A small network was trained on invented records. Each row is its activation on one of them, seen along a few directions.
Here are examples, each followed by its value of one field, LOZEF.
The word absent means that the record has no LOZEF.
Other fields move the rows too, some of them a lot.
(in the rows, 500 means zero)
Strong random noise was added to every row along 2 fixed directions; ignore it. To show where, here is one row again and again, with new noise each time:
615 422 500 709 571 759 108 444 467 232 232 183 486 362 563 326 206 686 487 443
497 494 535 309 579 651 575 461 514 518 676 526 494 659 420 249 411 587 605 638
511 425 515 434 482 670 471 434 525 473 555 457 486 667 504 264 435 634 624 566
548 599 555 312 793 686 477 511 455 416 634 438 507 429 332 270 211 553 477 662

558 398 495 544 390 395 467 426 463 599 406 529 531 453 479 704 609 441 597 440 -> basat
616 477 515 617 516 523 252 382 387 439 224 272 527 332 436 647 374 512 423 520 -> datez
524 470 340 622 465 422 465 407 459 550 311 455 491 477 585 651 661 392 457 441 -> datez
465 522 371 374 744 447 695 479 636 527 667 514 566 608 566 343 540 421 528 493 -> datez
484 520 498 246 628 410 723 567 475 554 763 568 547 518 378 494 477 431 440 583 -> zel
477 442 542 293 226 472 694 363 653 725 699 581 524 887 495 474 760 602 785 527 -> basat
600 591 568 344 745 622 450 495 529 414 687 333 577 346 388 292 221 592 486 544 -> kemo
484 428 489 408 460 365 581 468 498 566 452 548 449 566 448 542 649 463 555 605 -> lofud
547 530 417 723 551 502 348 493 418 398 279 443 469 269 562 608 482 452 337 449 -> absent
445 375 409 571 177 288 570 378 606 569 441 558 538 674 596 591 809 502 657 409 -> basat
505 437 557 495 305 427 492 477 543 520 521 465 512 545 532 470 581 640 621 458 -> zeluk
376 483 484 470 545 292 609 489 393 542 497 535 453 424 472 621 611 331 461 487 -> lofud
527 582 598 397 578 408 467 589 319 496 506 455 433 242 282 671 357 423 358 573 -> fuvo
525 578 618 266 703 497 513 525 322 548 689 441 520 332 269 540 293 437 367 603 -> zel
563 419 614 604 165 578 339 410 557 505 355 336 510 509 564 472 495 687 629 411 -> zeluk
503 476 335 643 545 487 482 568 656 347 404 473 537 492 653 422 551 507 473 415 -> absent
501 530 325 479 755 475 512 522 524 452 550 493 584 403 634 396 433 480 382 453 -> zel
532 394 473 564 354 484 447 382 500 456 542 398 485 555 577 389 555 619 591 428 -> kemo
485 412 525 525 329 321 450 415 443 526 353 521 465 471 481 616 636 541 612 548 -> tur
546 562 596 566 616 397 368 521 405 395 343 345 473 118 323 697 296 430 421 481 -> tur
606 388 558 562 444 643 312 416 590 408 500 257 522 523 575 316 380 726 614 403 -> kemo
559 454 400 759 631 509 271 472 529 338 220 300 487 269 677 447 424 546 512 328 -> tur
513 624 481 372 657 519 665 522 522 624 613 558 503 469 480 378 430 530 438 558 -> fuvo
499 407 457 541 334 535 357 503 455 452 348 351 486 487 551 449 526 589 523 415 -> fuvo
505 557 508 574 619 337 426 457 352 450 266 426 473 215 410 702 408 399 320 578 -> lofud
549 440 698 443 293 532 573 446 493 673 622 483 465 641 493 514 484 658 702 501 -> zeluk
486 447 566 569 497 615 344 466 439 386 452 368 468 451 503 418 404 532 497 424 -> absent

Which value of LOZEF does each new row have?
474 607 401 477 698 486 503 491 481 539 433 471 479 418 528 482 508 449 430 502 -> lofud
484 471 573 243 402 363 698 506 406 721 746 621 474 616 305 628 623 432 508 615 -> zel
543 544 404 528 703 337 487 576 359 472 435 525 526 179 452 748 392 344 282 500 -> zel
536 714 480 320 835 342 531 550 387 481 549 467 567 232 247 646 403 312 273 608 -> datez
631 471 534 645 410 599 262 382 526 413 295 209 525 370 472 554 377 600 539 408 -> basat
477 561 665 253 427 353 696 407 399 728 616 647 469 496 259 613 575 462 588 734 -> tur
413 404 386 565 371 238 584 487 381 624 327 633 438 458 558 794 786 313 478 456 -> lofud
431 465 321 447 602 266 670 483 411 567 530 664 503 481 520 680 741 253 451 497 -> datez
540 542 508 418 661 468 488 515 473 487 479 378 528 367 330 625 375 374 426 520 -> datez
